These are the activations of a small neural network, seen along a few directions. Each row is one input.
In each table, some parts of the input vary, and every possible input appears once, in random order.
A made-up example of a description, with smaller parts first: one of 6 places along a line, together with either a single point or one of 9 places around a ring or (one of 2 separate values, together with one of 8 places around a ring).
Shared parts are said once, and a part with two or three values counts as separate values.
In the rows, 128 means zero.

Other details of the inputs shift rows strongly along two fixed directions, in all tables alike. That doesn't count.

Table:
x1: [118 125 159 102 143 126 102 118 119 148 135 109]
x2: [130 142 102 129 147 137 117 172 138 122 135 143]
x3: [128 147 102 138 138 128 119 170 147 123 143 141]
x4: [141 162 102 116 154 132 123 108 136 119  95 155]
x5: [138 145 107 109 169 132 113 127 149 124 110 147]
x6: [126 139 103 120 165 134 125 161 130 120 134 140]
x7: [122 124 184 134 116 128 139 117 109 142 142  93]
x8: [140 141 101 123 165 135 129 155 135 117 135 142]
x9: [144 154  96 140 134 134 123 137 127  95 120 150]
x10: [108 120 158 131 128 124 130 147 130 146 155 102]
x11: [126 143 105 109 170 131 108 135 144 125 112 148]
x12: [138 166 103 122 136 137 112 109 131 105 112 149]
x13: [116 128 184 115 120 125 117  84 115 136 110  96]
x14: [133 141 101 120 157 131 114 166 129 119 131 142]
x15: [131 150 111 136 129 130 131 135 138  92 105 145]
x16: [138 144 102 123 159 137 129 147 129 117 129 136]
x17: [116 139 167 114 125 133 122  84 112 130 125 104]
x18: [129 162 102 122 133 133 121 109 145  99  97 155]
x19: [142 147 104 141 137 129 124 164 151 122 144 141]
x20: [142 136 105 124 164 129 124 158 142 116 117 144]
x21: [117 142 169 114 104 128 114  90 116 125 122 106]
x22: [133  31  18 142  76 114 163  95 120 143 109 207]
x23: [137 158 104 135 122 134 125 137 132  91 119 147]
x24: [123 121 172 134 120 122 128 115 113 121 117 101]
x25: [124 160 108 151 112 133 140 137 149  95 135 143]
x26: [142 148 106 108 159 135 106 127 140 126 126 144]
x27: [121  11  76  96  89 106 145  56 103 192 110 160]
x28: [118   4  84 126  63 105 165  62  82 168 133 155]
x29: [126 114 168 118 138 123 124 131 116 141 120  94]
x30: [133 156 100 106 164 141 118 118 137 124 120 141]
x31: [125 141  98 139 146 126 126 170 156 122 127 147]
x32: [122 117 161 125 135 133 132 143 125 143 149 103]
x33: [120 104 185 124 128 125 127 140 125 151 134  90]
x34: [144 151 102 144 140 132 135 146 141 110 111 153]
x35: [117 126 169 139 111 134 135 118 116 124 139 100]
x36: [142 155  94 107 155 138 108 122 136 124 116 147]
x37: [132  16  78 131  58 105 159  81  92 179 133 165]
x38: [142 141 107 131 144 137 121 164 141 122 137 141]
x39: [117 114 180 132 120 122 134 135 128 152 160  88]
x40: [120 129 166 151 104 121 133 121 134 122 128 105]
x41: [140  40  19 148  77 102 168  96 127 156 117 207]
x42: [120 119 164 125 128 134 132 135 118 144 144  94]
x43: [105 109 179 120 130 130 127 143 114 153 151  90]
x44: [123 149 101 107 171 138 113 132 138 125 129 147]
x45: [131 163 107 152 105 131 129 142 150  94 131 145]
x46: [119 124 163 134 119 126 134 133 128 145 151  93]
x47: [112 132 163 136 103 134 138 121 123 116 136 107]
x48: [137 143 106 142 146 126 129 163 160 120 129 143]
x49: [136 150 101 107 171 139 117 125 143 123 128 147]
x50: [112 129 173 146  91 119 135 120 137 120 127 102]
x51: [147 150 102 135 150 127 133 138 131 109 105 151]
x52: [119 110 182 125 123 127 127 134 121 149 127  86]
x53: [111 124 182 126 106 126 136 108 108 121 134  92]
x54: [132 145 162 108 128 127 115  91 110 143 119 111]
x55: [134 157  99 143 113 139 128 144 141  92 123 152]
x56: [116 131 168 148 103 126 138 116 125 125 146  99]
x57: [135 145 107 143 138 129 129 155 153 121 123 137]
x58: [124 144 162 107 137 131 126  87 111 142 122 110]
x59: [126 168  95 120 135 140 127 106 139  97 114 155]
x60: [139 159  96 156 116 131 128 142 146  98 132 150]
x61: [147 161  99 152 124 127 131 145 143 112 133 151]
x62: [110 109 170 123 133 126 123 151 125 148 130 100]
x63: [110 120 188 136  96 126 133 118 123 124 122  94]
x64: [116 111 162 116 146 121 121 146 118 143 125 103]
x65: [148 141  95 123 156 132 119 159 135 117 131 147]
x66: [128 114 177 116 126 124 118 128 105 147 137  85]
x67: [125  14  75 130  59 102 154  93 106 186 145 153]
x68: [150 156 106 133 142 129 126 139 123 110 121 146]
x69: [130 131 162 127 132 125 137 116 106 132 133 106]
x70: [127 120 165 125 120 131 121 139 117 145 140  95]
x71: [121 128 183 143 108 120 141 116 118 143 149  92]
x72: [126 129 162 141 104 131 125 124 117 122 135 106]
Description of these inputs: one of 3 separate values, together with one of 4 places along a line, together with one of 6 places along a line.
Question: Changing only the place on the line of 4 turns x49 into x8. The same change can be made to x58. Which row results?
Answer: x69
Question: Changing only the place on the line of 4 turns x9 into x12. The same change can be made to x51. Which row results?
Answer: x4
Question: Change only the choice among 3 separate values in x37. List by row number the other rows that result.
Answer: x7, x34
Question: Start at x15 and move only the place on the line of 6, one step at a time. The first step leads to x24. Which rows follow, in order?
Answer: x51, x29, x20, x64
Question: Start at x25 and move only the place on the line of 4, one step at a time. The first step leads to x47. Which rows follow, in order?
Answer: x53, x59
